A small network was trained on invented records. Each row is its activation on one of them, seen along a few directions.
After each row come some of the record's fields: J, K, F, C, M, Y.
A field that a record lacks is written none.
Other fields move the rows too, some of them a lot.
In the rows, 500 means zero.
Random noise pushes rows far along 2 fixed directions. That doesn't count. These rows show it; they differ only by the noise:
[272 489 453 365 434 620 489 446 390 519 571 577 582 681 604]
[244 472 405 501 336 562 413 493 296 444 496 559 527 576 595]
[263 480 464 358 421 617 491 454 389 522 568 564 590 647 598]
[158 382 592 275 281 581 516 547 371 567 543 414 688 262 524]

[227 378 542 533 276 465 422 589 250 507 370 458 509 197 469]  J=j1 K=k2 F=f2 C=none M=none Y=none
[511 509 502 393 584 574 549 463 583 580 550 480 542 607 491]  J=j2 K=k1 F=f2 C=none M=none Y=none
[488 502 407 670 331 462 355 551 405 341 460 539 422 463 596]  J=j5 K=k1 F=f1 C=c2 M=m2 Y=y4
[555 521 480 583 515 510 515 483 468 497 479 566 459 549 518]  J=j3 K=k1 F=f2 C=none M=none Y=none
[481 430 725 340 451 540 659 536 535 642 529 453 627 214 459]  J=j3 K=k1 F=f2 C=none M=none Y=none
[588 543 464 547 582 495 507 483 518 502 481 523 450 611 487]  J=j2 K=k1 F=f2 C=none M=none Y=none
[229 399 530 530 208 524 445 570 255 451 464 540 533 298 566]  J=j1 K=k1 F=f1 C=none M=none Y=none
[637 518 586 410 509 543 560 492 703 500 614 438 549 429 553]  J=j4 K=k2 F=f2 C=c1 M=m2 Y=y5
[540 465 514 705 354 434 447 566 413 440 424 508 408 332 499]  J=j4 K=k1 F=f2 C=c2 M=m2 Y=y8
[593 507 443 483 489 498 429 529 724 393 619 353 525 462 566]  J=j4 K=k1 F=f1 C=c1 M=m2 Y=y5
[294 459 519 307 455 600 505 490 481 533 598 528 606 592 577]  J=j1 K=k1 F=f1 C=none M=none Y=none
[552 473 551 578 433 474 493 562 502 480 500 490 474 360 498]  J=j4 K=k1 F=f2 C=c2 M=m2 Y=y8
[506 542 406 628 670 340 458 428 338 546 270 619 372 661 301]  J=j5 K=k2 F=f1 C=c2 M=m2 Y=y4
[482 493 521 385 539 552 509 481 568 537 559 478 542 551 538]  J=j6 K=k2 F=f2 C=none M=none Y=none
[509 487 563 343 529 565 549 474 613 570 568 406 573 444 495]  J=j2 K=k2 F=f2 C=none M=none Y=none
[411 430 650 423 313 540 575 577 474 523 564 450 611 168 550]  J=j3 K=k1 F=f1 C=none M=none Y=none
[479 520 388 562 430 520 406 500 523 400 550 504 484 556 612]  J=j3 K=k1 F=f1 C=none M=none Y=none
[709 611 452 622 559 572 549 414 545 448 577 663 392 768 636]  J=j3 K=k2 F=f2 C=none M=none Y=none
[615 614 360 436 872 427 491 363 617 577 449 549 440 914 374]  J=j5 K=k2 F=f1 C=c2 M=m2 Y=y9
[559 543 256 788 375 401 229 571 487 207 461 429 354 533 589]  J=j5 K=k1 F=f1 C=c2 M=m2 Y=y6
[697 551 441 701 525 441 460 521 578 389 500 515 405 553 534]  J=j4 K=k1 F=f2 C=c2 M=m1 Y=y2
[402 485 506 344 699 456 566 430 493 662 419 440 572 569 305]  J=j2 K=k2 F=f1 C=none M=none Y=none
[576 561 428 568 488 571 495 467 519 416 597 590 464 673 633]  J=j2 K=k1 F=f1 C=none M=none Y=none
[321 431 688 274 590 500 688 438 355 775 396 575 587 453 312]  J=j1 K=k2 F=f1 C=none M=none Y=none
[445 408 626 392 447 458 553 581 533 589 473 312 589 144 353]  J=j2 K=k1 F=f2 C=none M=none Y=none
[286 401 539 543 184 458 419 636 324 418 449 375 555 102 517]  J=j1 K=k1 F=f1 C=none M=none Y=none
[671 551 473 592 600 445 498 508 600 446 486 491 439 567 484]  J=j5 K=k1 F=f2 C=c2 M=m1 Y=y2
[326 464 501 284 473 601 493 488 567 543 622 449 635 493 563]  J=j3 K=k1 F=f1 C=none M=none Y=none
[494 546 537 353 662 663 636 366 483 647 565 678 537 888 562]  J=j1 K=k1 F=f2 C=none M=none Y=none
[672 568 620 379 631 623 684 432 613 595 651 612 537 683 577]  J=j2 K=k2 F=f2 C=none M=none Y=none
[571 518 487 610 496 485 512 498 466 478 453 536 449 482 505]  J=j3 K=k1 F=f2 C=none M=none Y=none
[587 495 609 257 667 516 585 485 748 615 588 355 618 461 420]  J=j5 K=k1 F=f2 C=c2 M=m2 Y=y6
[245 438 627 106 791 490 668 376 452 851 415 526 651 617 231]  J=j1 K=k2 F=f1 C=none M=none Y=none
[621 541 494 395 569 542 492 490 722 453 639 415 544 576 568]  J=j5 K=k1 F=f1 C=c2 M=m2 Y=y6
[533 560 444 388 593 567 452 427 626 476 583 526 514 725 601]  J=j5 K=k1 F=f1 C=c2 M=m2 Y=y3
[553 533 459 574 532 508 458 482 493 484 477 590 398 662 531]  J=j5 K=k1 F=f2 C=c2 M=m2 Y=y8
[570 526 302 920 364 371 302 583 340 284 354 517 296 459 523]  J=j2 K=k1 F=f2 C=none M=none Y=none
[295 422 463 312 466 538 397 525 597 509 588 381 596 475 540]  J=j4 K=k1 F=f1 C=c2 M=m2 Y=y8
[504 491 582 375 465 575 546 497 592 525 604 504 538 491 569]  J=j5 K=k1 F=f1 C=c2 M=m2 Y=y8
[457 492 416 614 524 438 415 546 449 472 429 503 429 540 454]  J=j1 K=k1 F=f2 C=none M=none Y=none
[382 501 424 649 437 532 454 479 237 490 385 658 419 647 544]  J=j1 K=k1 F=f2 C=none M=none Y=none

Here are new rows. What are their fields?
[326 480 436 475 554 544 454 446 356 567 430 621 465 727 505]  J=j1 K=k1 F=f2 C=none M=none Y=none
[723 576 440 652 590 456 478 498 618 410 526 529 410 645 539]  J=j4 K=k1 F=f2 C=c2 M=m1 Y=y2
[525 568 344 671 667 376 450 411 356 505 313 627 351 729 366]  J=j3 K=k2 F=f1 C=none M=none Y=none
[395 491 586 439 619 466 628 403 295 692 332 665 507 569 351]  J=j3 K=k2 F=f1 C=none M=none Y=none
[596 554 457 681 452 504 490 476 431 429 463 589 390 529 561]  J=j3 K=k2 F=f2 C=none M=none Y=none
[468 499 496 479 619 436 536 459 431 604 400 515 492 549 353]  J=j2 K=k2 F=f1 C=none M=none Y=none
[189 385 576 433 254 554 490 558 274 525 486 553 585 304 559]  J=j1 K=k1 F=f1 C=none M=none Y=none
[523 489 481 524 503 461 458 554 556 484 491 392 490 414 455]  J=j2 K=k1 F=f2 C=none M=none Y=none
[364 465 482 518 573 384 510 491 363 592 327 482 486 456 310]  J=j1 K=k2 F=f1 C=none M=none Y=none
[545 580 379 516 543 573 465 441 590 392 627 583 492 808 655]  J=j1 K=k1 F=f1 C=none M=none Y=none
[408 440 642 404 591 379 629 514 413 684 379 463 573 292 250]  J=j1 K=k2 F=f1 C=none M=none Y=none
[581 520 505 517 556 521 548 480 556 517 513 503 501 527 508]  J=j3 K=k1 F=f2 C=none M=none Y=none
[399 398 862 194 438 634 792 502 468 755 580 536 690 245 482]  J=j1 K=k2 F=f2 C=none M=none Y=none
[457 494 591 356 599 597 634 441 481 658 525 602 543 659 494]  J=j1 K=k1 F=f2 C=none M=none Y=none
[200 398 541 448 260 545 468 553 276 513 466 547 549 342 556]  J=j1 K=k1 F=f1 C=none M=none Y=none
[516 569 429 514 712 471 535 374 439 591 408 653 432 783 410]  J=j3 K=k2 F=f1 C=none M=none Y=none
[362 410 537 410 427 486 438 559 523 524 497 371 549 302 474]  J=j4 K=k2 F=f2 C=c2 M=m2 Y=y8
[499 530 330 564 630 498 375 443 542 462 478 536 397 813 516]  J=j4 K=k1 F=f2 C=c2 M=m2 Y=y8
[406 422 676 401 448 537 613 535 422 624 464 544 576 342 468]  J=j1 K=k1 F=f2 C=none M=none Y=none
[393 429 636 484 405 547 589 516 330 598 444 592 520 403 488]  J=j1 K=k1 F=f2 C=none M=none Y=none
